A small network was shown many inputs. Here are its activations along a few directions, one row for each input.
In each table, some parts of the input vary, and every possible input appears once, in random order.
Descriptions start from the smaller parts, as in this example, which fits no table here: one of 2 separate values, together with either a single point or one of 11 places along a line or (one of 5 places around a ring, together with one of 6 places along a line).
Shared parts are said once, and a part with two or three values counts as separate values.

Other details of the inputs shift rows strongly along three fixed directions, in all tables alike. That doesn't count.

Table:
R1: [-19  -6 -23  26   1  32  -7 -55 -50  45 -22  67   2]
R2: [-47   2   8 -40  69 -38  45  44  32 -33  75  13  31]
R3: [-77 -43  -6  19  24 -19 -21  52 -10  27  16  16  17]
R4: [-22 -11 -12  49  14  32 -41 -35 -16  -3  -9  73  -8]
R5: [ -1 -48 -15  -4 -19  -8  33  43   1 -32 -37 -44   1]
R6: [ 35 -11  40 -81   5 -70  48  38  36 -47  50 -75  17]
R7: [-23 -54  18 -34  61 -27 -32  17 -21  -3 -36  25  38]
R8: [-41   5 -12  51  -7  17 -67 -11 -22  45 -20  43 -24]
R9: [ 52  64  12 -25 -42   2  60 -40  11   6  30 -22  -9]
R10: [  4 -59  -6  10 -26  18  19  39   5 -39  18  -3  -3]
R11: [ 48  34  -2  60 -46  66 -47   0   9  52 -10 -39 -44]
R12: [ -3 -20   0   9  -2  63 -17  40  11 -28  19 -36   1]
R13: [ 61 -20   1  42 -45  47   4 -11  11 -19 -28  19 -26]
R14: [-20 -69   5 -23  51 -39 -23  16 -17   9 -14  40  34]
R15: [ 64  29  13 -24 -44 -49  -4 -50  21 -16  51 -22 -23]
R16: [-70 -42 -20 -11  22   4  14   5 -43  17  14  36  35]
R17: [-28  17 -37  52  35  43 -58 -36 -14  29 -41  15  -8]
R18: [-25 -55 -29   4 -38 -14  19  29  -4 -36  -3 -37  -3]
R19: [-69  29  27 -87  66 -27  66  31   7 -17  42 -29  58]
R20: [ 52  55   8  18 -41 -31  21   4  35  24  49 -24 -34]
R21: [ 65  71  30  -5  -5  13  27 -14  37 -38  12 -12 -17]
R22: [ 61  14  20  44 -59  40 -17  10   8  28 -66 -26 -30]
R23: [ -3  64 -16  -1  51 -48  19 -26  19   9   2  29   6]
R24: [ -3 -55 -32   7 -29 -16  30  34  -2 -21 -14 -23  -4]
R25: [ 54  76   1  -6 -12 -25  33 -22  27 -24 -17 -36 -18]
R26: [ 27  36   6 -28  44 -68 -12 -47  10  20  42  46   3]
R27: [  6  82  26 -11  67   4   1 -20  24 -17   5  38  15]
R28: [-33  75  -4 -22  36  37  -7 -42   6  39  43 -16  14]
R29: [-34  -2 -13  38   9  40 -55 -33 -20 -12 -12  67 -13]
R30: [-35  62  -5 -24  15 -14  18 -58  -9  20  53  28  11]
R31: [ 78 -53  -8  21 -69  -5 -27 -40 -13   1 -15   5 -34]
R32: [  1  11   7  57  20  12 -38   0 -12  64 -54  47 -14]
R33: [ -4 -37  -9 -14 -16   5  25  44   2 -39 -52 -52  12]
R34: [  1 -57  -2  16 -40  -8  22  71   9  14  10 -32 -10]
R35: [-98 -27 -17 -24  10  17 -11  -2 -47   2  13  22  28]
R36: [-37 -46 -30  -6 -43  -7   5  31  -8 -44  -5 -43  -7]
R37: [  6 -38  23   4 -27  10  16  79  12   1 -28 -55  -1]
R38: [-15  54 -27   3  40 -52  12 -29  11   5  24  31   0]
R39: [-65 -63  -4 -32  26 -32 -51   9 -29 -17  12  20  22]
R40: [  5 -13  -2  22  36  35 -90 -53 -17  41 -22  20 -10]
R41: [ 51  73  20 -31 -38   6  57 -41   6   2  19 -32 -12]
R42: [ 14 -45   8  18 -34  -1  20  69  15  18 -10 -31  -5]
R43: [ 88 -23  23   3 -49  22 -37 -39 -10  -8 -72 -14 -19]
R44: [-13  93  21 -42  43   5  25 -48  -7  19   1  14  27]
R45: [ 13 -50  13   1 -14  30  22  46  10 -43 -13 -15   1]
Description of these inputs: one of 5 separate values, together with either a single point or one of 8 places along a line.
The inputs of R39 and R36 match in every part but the choice among 5 separate values. If R15 is changed in the same way as R39 into R36, which row does it become? -> R18
The inputs of R11 and R40 match in every part but the choice among 5 separate values. If R34 is changed in the same way as R11 into R40, which row does it become? -> R26
Which other rows does R29 become when the place on the line of 8 takes its other values? List them by row number. -> R2, R4, R10, R13, R21, R27, R45
List by row number the other rows that have the choice among 5 separate values in common with R30. -> R1, R9, R16, R19, R28, R35, R41, R44

Table:
R46: [  6 -14   5 -24   2 -32  -2  -8  -1  -8  21   1   4]
R47: [-26 -10  -3  -3  21   4  -4   3  -8   0   1  16  12]
R48: [ -4  10   8  -9  11  -3   5  14  10  -1   6 -14   6]
R49: [ 15  93  -1  19  23  -6 -15 -59  10  34  15  36 -17]
R50: [ 11  21   6 -20 -10  -8  22   3  16 -17  27 -28  -1]
R51: [-15 -27   3 -10   5   6   6  26  -1 -13  -2 -12  11]
R52: [-22  -7   2   1  27   2  -8  15  -3   7  -8  10  12]
R53: [ -2  -4  -9  37   1  29 -31 -14 -17  28 -39  26  -9]
R54: [ 15   9   7 -19 -33  -7  38  29  23 -19  36 -54  -7]
R55: [-35  -6  -9   0  14   3  -3   3  -9   3   7  10   9]
R56: [ 52  28  -4  21 -62  21   7 -34   6  -2   3 -16 -34]
R57: [ 19 -13   7 -13  13 -42   4   8  12 -15   3   9   3]
R58: [-27  -6  -1   5  25   2  -6  17  -3  13  -5   9  11]
R59: [-13 -18  -3 -16  16 -19   4  -7 -15  -4 -13  20  16]
R60: [ 25 -55  -8  31 -53  49 -18   5 -20  -6 -51 -12 -17]
Describe the family of inputs behind these rows. -> either one of 3 separate values or (one of 2 separate values, together with one of 6 places around a ring)
List by row number the other inputs of the same sort as R59. -> R46, R57

Table:
R61: [ 18  -2   6 -24 -21  -3  24   3   9 -29  15 -30   0]
R62: [ -2  20   9 -26  26 -17  12  -4   9 -11  15   2  13]
R63: [-22  72   4  -9  47 -18   5 -14  19  13  38  10   6]
R64: [ 10   2  -3  21   0   1  -7 -11  -7  13 -22  28  -7]
R65: [-39 -35  -7   4  28  -4 -20  23  -6   1   2  13  13]
R66: [-31 -42 -11   6   3   9 -19   7 -25   9 -24  12  10]
R67: [  6   0   3   2   8  -3 -15 -12  -1   8   3  16  -2]
R68: [ -1  35   1  24  23  18 -21 -26  -4  27 -19  33  -4]
R69: [ 28  29   8 -14 -23 -14  11 -12  19 -11  38 -24 -14]
R70: [ 55  13  -7  38 -49  16  -5 -25   2   8 -27   5 -34]
R71: [ -4  29  -1   3  27 -17   0 -24  -3  14   4  36   3]
R72: [ -8  48  10 -19  43 -33   4 -10  13  14  18   9  11]
R73: [ -9 -32  -7  15   0  10 -19   9 -15  14 -34   8   2]
R74: [ -6   6  -4  14  16   3 -28 -31 -12  17  -3  37  -1]
R75: [-51 -27   4 -28  31  -3  20  47  -1  -9  18 -17  29]
R76: [ -1   6  -1  22  22   3 -32 -16  -4  20 -12  34  -3]
R77: [ 27 -26  -3  32 -53  47  -3  16  -4   1 -32 -26 -20]
R78: [ -3  -5 -10  23 -22  36 -13 -13 -15  10 -16   4 -10]
R79: [ 28  58   7 -10 -21   3  22 -24  19  -2  32 -25 -14]
R80: [-31  10  -7  11  50  -1 -27 -18 -11  12 -15  46  12]
R81: [-21 -48  -6  10  14  17 -17  21 -15  -5 -35  14  11]
R82: [-11  -1  13 -20  26 -24   4  22  14  -5  23  -6  13]
R83: [-35 -59  -5 -24  -8 -11  29  48  -6 -25  14 -24  21]
R84: [-27 -30  -4 -23  -5 -17  30  37   2 -23  25 -22  13]
R85: [ 44  15   5   2 -35   2   4 -22   0   7 -10 -16 -18]
R86: [  1   4   1 -12  -9 -15  11  12  10  -5  12 -28   1]
R87: [  1 -55 -15  26 -38  20  -2  21 -14  -8 -27  -6 -10]
R88: [ 36   5  -2   5 -38  17   2 -23   0 -17  -9 -12 -18]
R89: [ 38  22  16 -18 -14  -8  23   2  22 -23   9 -29  -5]
R90: [  9 -11   6 -27 -28 -12  26  15   5 -15  18 -42   2]
The inputs of R65 and R87 match in every part but one. If R76 is changed in the same way as R65 into R87, which row does it become? -> R70
Describe the family of inputs behind these rows. -> one of 5 separate values, together with one of 6 places around a ring
Which other rows does R62 become when the place on the ring of 6 takes its other values? List them by row number. -> R61, R80, R81, R88, R89
Which other rows does R79 become when the place on the ring of 6 takes its other values? List them by row number. -> R63, R68, R75, R77, R78
